A small network was shown many inputs. Here are its activations along a few directions, one row for each input.
Each table varies a few parts of the input and shows all the possible inputs, shuffled.
Descriptions start from the smaller parts, as in this example, which fits no table here: one of 5 places around a ring, together with either a single point or one of 9 places around a ring or (one of 2 separate values, together with one of 6 places along a line).
Shared parts are said once, and a part with two or three values counts as separate values.
In the rows, zero is written as 128.

Other details of the inputs shift rows strongly along two fixed directions, in all tables alike. That doesn't count.

Table:
row 1: [124 151  96 148 132 122 118 126 128 140 118]
row 2: [127 120 119 161 120 177 110 118  92 103 160]
row 3: [130 144 119 147 131 126 136 135 114 148 130]
row 4: [138  89 135  99 131 190  98 102 116  64 155]
row 5: [127 134 132 153 118 122 129 133 125 144 130]
row 6: [127 136 143 150 121 125 116 138 131 139 119]
row 7: [134 106 136  79 132 116 145 113 155 125 128]
row 8: [127 146 120 144 130 128 135 135 112 147 126]
row 9: [148 108 139  85 120  96 145 129 163 138 125]
row 10: [133 130 136 154 115 123 119 141 131 142 126]
row 11: [131 115 109  96 136 132 131 111 168 106 131]
row 12: [118 146 106 156 131 123 120 127 140 134 118]
row 13: [125 137 147 149 127 124 115 137 127 135 114]
row 14: [103 146 119 143 138 117 111 139 127 126 114]
row 15: [133 130 112 154 126 172 116 123  88 111 158]
row 16: [107 150 107 136 136 117 110 140 116 133 112]
row 17: [143 107 140  82 127 113 138 121 165 129 124]
row 18: [117 139 141 148 127 124 125 131 121 136 114]
row 19: [111 148 135 148 139 121 106 147 141 121 115]
row 20: [126 136 145 150 125 124 115 137 128 137 116]
row 21: [125 144 120 159 128 128 116 141 154 127 117]
row 22: [131 139 132 150 118 114 137 137 111 136 133]
row 23: [118 137 140 149 126 124 125 131 122 138 117]
row 24: [145 105 137  85 126 109 140 124 167 134 125]
row 25: [135 113 120  81 141 125 148 121 133 127 128]
row 26: [121 143 124 141 132 128 134 139 108 143 116]
row 27: [147 123 122  86 136 101 159 126 140 140 133]
row 28: [137 148 124 144 124 117 140 141 105 138 134]
row 29: [128 137 135 151 113 119 131 134 121 140 131]
row 30: [138 108 133  83 129 109 150 116 162 135 129]
row 31: [144 114 138  84 121  90 157 125 151 135 128]
row 32: [117 137 135 147 131 124 129 133 115 138 115]
row 33: [119 137 131 149 128 124 130 132 119 143 123]
row 34: [129 137 130 151 120 118 135 135 116 141 133]
row 35: [149 109 141  86 118  91 146 132 157 135 124]
row 36: [121 140 136 150 119 126 128 130 126 142 124]
row 37: [136 108 129  81 135 115 152 113 152 131 130]
row 38: [114  99 111 104 136 208  85 101 110  38 168]
row 39: [131 103 132  84 142 126 140 114 137 115 124]
row 40: [118 136 133 148 130 123 129 133 116 140 118]
row 41: [124 136 128 153 125 124 133 131 122 145 129]
row 42: [130  89 129  95 132 193 108  96 109  63 156]
row 43: [120 141 123 140 135 127 131 141 107 142 113]
row 44: [124 130 113 150 127 181 111 122  84 105 152]
Each input here is: one of 4 places along a line, together with either one of 2 separate values or one of 9 places along a line.
The inputs of row 25 and row 40 match in every part but the place on the line of 4. If row 15 is changed in the same way as row 25 into row 40, which row does it become? -> row 2
Change only the choice among 2 separate values in row 38. List by row number the other rows that result. -> row 11

Table:
row 45: [104 134 157 208  97 183  77 135  76  93 137]
row 46: [127 100 110  53 158 137 119 102 134  86 120]
row 47: [104 185 160 165 149  43 135 172 161 199  47]
row 48: [141 143 136 223  92 183  82 139  83  98 173]
row 49: [128  88 121  79 137 148 116 100 188  91 142]
row 50: [114 187  96 177 130  79 150 167 126 183 100]
row 51: [139 112  89  60 136 140 153  97 137 101 160]
row 52: [158  75 149  60 121 148 150 110 119 115 150]
row 53: [177  95 128  67 120  93 178 111 170 143 139]
row 54: [133 105  81  60 141 143 118 104 160  95 138]
row 55: [113 130 132 216 110 233  92 119  15 104 171]
row 56: [103 179 125 171 151  66 151 173 103 188  84]
row 57: [130 144 105 229  97 227 100 112  42  98 179]
row 58: [128  99 117  51 156 136 148 101 112 102 151]
row 59: [154  96 172  48 117  86 154 132 166 136 126]
row 60: [146  79 129  83 119 133 124 103 175  88 155]
row 61: [113 182 129 174 141  56 128 170 184 202  74]
row 62: [ 94 171 167 179 132  68 128 157 155 181  60]
What do these inputs look like to the network? -> one of 2 separate values, together with one of 9 places around a ring
The inputs of row 46 and row 54 match in every part but the choice among 2 separate values. If row 45 is changed in the same way as row 46 into row 54, which row does it become? -> row 60
Change only the choice among 2 separate values in row 50. List by row number the other rows that result. -> row 56
Change only the choice among 2 separate values in row 52. List by row number the other rows that result. -> row 53

Table:
row 63: [139 128 135 128 122 117 142 133 122 144 131]
row 64: [129 132 125 127 132 119 137 128 127 141 123]
row 65: [121 133 129 128 134 119 119 134 144 130 113]
row 66: [126 135 121 129 132 117 130 130 136 134 122]
row 67: [134 132 122 124 127 116 145 131 115 143 129]
row 68: [139  91 118  83 130 171 118 102 136  77 158]
row 69: [127 133 124 129 130 118 129 132 139 135 123]
row 70: [129 124 145 132 122 118 133 130 135 137 124]
row 71: [121 130 136 129 130 117 116 133 146 128 113]
row 72: [127 127 140 133 121 115 124 132 144 131 122]
row 73: [131 126 141 131 124 119 133 129 134 138 123]
row 74: [124 105 108  83 145 167 117 105 128  78 148]
row 75: [121 139 115 125 136 116 134 130 131 135 123]
row 76: [128 129 136 132 124 116 125 131 143 132 122]
row 77: [113 151 127 219 111 187  90 136  68 115 145]
row 78: [119 137 123 126 140 118 123 132 140 130 114]
row 79: [139 128 138 128 120 117 142 133 124 142 131]
row 80: [120 128 140 130 127 116 115 134 146 127 113]
row 81: [120 135 126 127 137 119 121 134 142 130 114]
row 82: [121 133 132 128 131 119 119 133 145 129 113]
row 83: [128 131 131 131 125 118 127 131 142 134 122]
row 84: [138 129 130 126 124 117 142 133 120 144 131]
row 85: [137 131 126 125 126 116 143 131 118 144 130]
row 86: [139 126 144 130 119 116 141 133 125 141 131]
row 87: [130 130 128 128 129 120 136 129 130 142 124]
row 88: [107 155 112 210 118 186  95 132  58 113 147]
row 89: [127 102 110  84 143 169 115 105 131  76 147]
row 90: [131 128 136 130 125 120 135 129 133 140 123]
row 91: [137  95 111  81 135 169 130  99 121  86 156]
row 92: [131 134 120 121 128 115 145 130 112 144 130]
row 93: [138 124 148 130 117 115 140 134 126 139 132]
row 94: [123 137 117 127 134 117 133 131 134 134 122]
The inputs of row 67 and row 94 match in every part but one. If row 86 is changed in the same way as row 67 into row 94, which row does it become? -> row 76
What do these inputs look like to the network? -> one of 4 places along a line, together with one of 8 places along a line
Change only the place on the line of 8 in row 82. List by row number the other rows that result. -> row 65, row 71, row 74, row 78, row 80, row 81, row 89

Table:
row 95: [141  88  95  69 139 191 128  89 118  65 172]
row 96: [129 121 123 104 132 132 144 125 103 125 136]
row 97: [147  94 153  83 122 124 141 120 136 117 133]
row 98: [147 118 141   7 158   5 209 139 193 192  87]
row 99: [133 130  99 110 137 130 132 123 133 116 136]
row 100: [143 119 158  99 123  77 158 132 160 165 107]
row 101: [153  77 129  55 124 151 128 101 167  77 159]
row 102: [112 179 130 182 129  75 152 158 107 200  93]
row 103: [127 130 153 181 110 172  96 137  72 105 147]
row 104: [147  89  92  30 144 139 139  98 158  81 155]
row 105: [ 94 126 100 134 154 211  63 114 110  56 131]
row 106: [117 169 145 226 107 119 107 159 113 161 114]
row 107: [137 131 128  60 151  17 200 136 188 211  84]
row 108: [125 135 139 196 105 180  97 126  93 115 147]
row 109: [ 94 114 132 151 132 198  62 109 123  49 137]
row 110: [136 124 149 140 118 112 137 132 139 154 119]
row 111: [117 168 146 224 107 120 112 157 113 164 113]
row 112: [140  87  98  71 137 192 131  84 114  72 172]
row 113: [108 190 113 220 126 102 123 161  99 179 104]
row 114: [116 170 138 219 105 113 101 162 120 155 116]
What do these inputs look like to the network? -> one of 2 separate values, together with either a single point or one of 9 places along a line
The inputs of row 97 and row 96 match in every part but the choice among 2 separate values. If row 108 is changed in the same way as row 97 into row 96, which row does it become? -> row 112
Change only the choice among 2 separate values in row 99. List by row number the other rows that result. -> row 101
